Here are a small network's activations along a few directions, averaged over the inputs that share one value of a field.
Values that are neighbours, or in one group, have similar rows; names and order tell nothing.
(in the rows, 500 means zero)
Strong random noise was added to every row along 15 fixed directions; ignore it. To show where, here is one row again and again, with new noise each time:
[494 627 280 500 576 381 331 382 508 623 375 465 446 451 630 451 451 514
 304 435 492 528 595 597 574]
[545 652 491 588 355 412 489 706 517 508 444 455 491 439 509 577 545 441
 520 507 306 502 535 536 492]
[562 499 518 523 352 585 555 659 557 709 572 444 642 592 452 578 525 538
 438 350 529 403 638 464 449]
[529 238 614 576 655 438 409 363 547 497 613 489 476 547 450 634 486 439
 656 377 542 286 390 534 338]
[482 390 486 420 403 527 530 520 476 382 568 645 542 465 443 458 633 611
 512 630 435 472 531 517 639]
[493 588 545 620 483 506 624 405 848 409 627 495 550 531 460 410 347 289
 529 631 477 471 479 687 539]
[617 482 343 542 639 334 338 529 328 488 381 624 477 402 602 527 548 687
 323 484 370 546 421 580 605]
[559 533 424 578 257 709 408 533 685 466 504 664 531 296 529 553 431 628
 360 665 562 454 609 399 497]
[488 481 303 509 679 611 504 444 480 435 386 610 361 596 584 341 489 496
 537 362 575 570 491 565 509]
[564 488 565 803 434 461 540 423 766 403 564 391 559 561 518 204 333 296
 491 488 504 485 486 745 575]
[644 449 448 555 504 550 465 491 566 425 498 372 479 490 434 284 445 387
 588 593 428 689 375 559 513]
[426 423 249 304 312 465 322 483 354 501 519 519 318 441 519 424 769 644
 493 510 200 722 668 442 573]
[466 294 356 454 340 650 460 570 488 480 506 676 591 408 351 525 599 571
 523 659 439 535 490 532 554]
[575 417 596 561 493 515 393 526 657 343 562 577 499 423 300 590 620 433
 534 626 504 557 384 376 550]
[397 711 473 381 563 411 479 437 410 653 446 341 415 565 685 502 396 541
 440 422 545 434 654 537 466]
[597 445 417 614 574 309 466 569 389 453 398 515 410 511 552 517 640 428
 605 327 279 465 427 597 459]
[669 586 532 732 496 413 573 542 667 469 505 409 494 632 586 299 518 365
 487 225 483 413 580 589 553]


N, 18 values:
n14: [556 508 563 610 643 350 397 398 496 493 515 425 483 500 476 454 444 458
 335 468 496 717 372 461 510]
n3: [601 689 504 372 539 386 575 490 586 485 516 442 531 460 534 491 494 464
 487 566 466 424 517 555 624]
n16: [304 515 515 536 465 650 431 673 545 638 595 455 506 691 369 455 475 541
 408 275 563 747 597 483 535]
n2: [301 420 587 449 361 597 408 492 570 535 607 507 540 424 391 580 475 501
 566 579 613 346 614 462 489]
n5: [593 520 691 644 574 363 474 455 485 365 521 439 374 559 596 467 536 520
 507 337 490 521 452 402 499]
n7: [398 385 345 447 433 563 423 352 514 547 459 491 439 479 504 469 517 447
 565 419 514 520 571 497 467]
n6: [680 554 603 521 535 685 519 469 571 287 447 513 403 433 576 414 447 508
 577 537 717 454 451 307 443]
n10: [630 562 456 455 524 505 394 477 519 517 534 351 468 412 560 322 402 526
 470 511 497 556 523 496 549]
n17: [610 652 553 500 629 474 609 704 589 482 572 501 557 557 390 517 523 485
 525 444 373 611 392 495 607]
n9: [235 521 554 538 450 488 242 421 585 495 485 555 359 522 467 579 663 488
 381 346 732 400 718 354 582]
n1: [603 298 280 708 358 562 357 375 525 404 360 592 520 316 564 299 402 495
 408 638 450 618 399 601 525]
n13: [490 439 613 457 417 574 552 535 565 440 653 312 541 613 214 313 643 343
 562 627 474 859 439 365 577]
n8: [313 551 535 427 564 551 535 635 404 403 574 505 354 625 490 396 492 536
 607 573 380 764 465 583 521]
n18: [608 596 390 454 604 479 612 569 645 597 687 637 533 471 582 670 385 576
 489 407 281 340 517 639 443]
n4: [473 545 502 471 454 487 401 417 590 562 466 473 566 413 442 584 510 490
 383 607 594 534 504 425 576]
n12: [427 521 488 568 460 599 488 532 584 526 475 585 532 497 436 569 490 432
 476 353 627 458 565 420 465]
n11: [471 414 433 400 714 636 522 551 535 509 534 630 525 565 320 620 479 473
 634 463 509 592 314 521 489]
n15: [355 492 570 656 436 500 602 459 429 414 455 535 443 593 595 407 468 489
 386 532 532 651 511 550 469]
N is arranged as a ring.
- List every value one step from n12, in the order listed. => n14, n16
- List every value one step from n1, in the order listed. => n3, n4
- List every value one step from n9, in the order listed. => n8, n15
- List every value one step from n11, in the order listed. => n7, n17
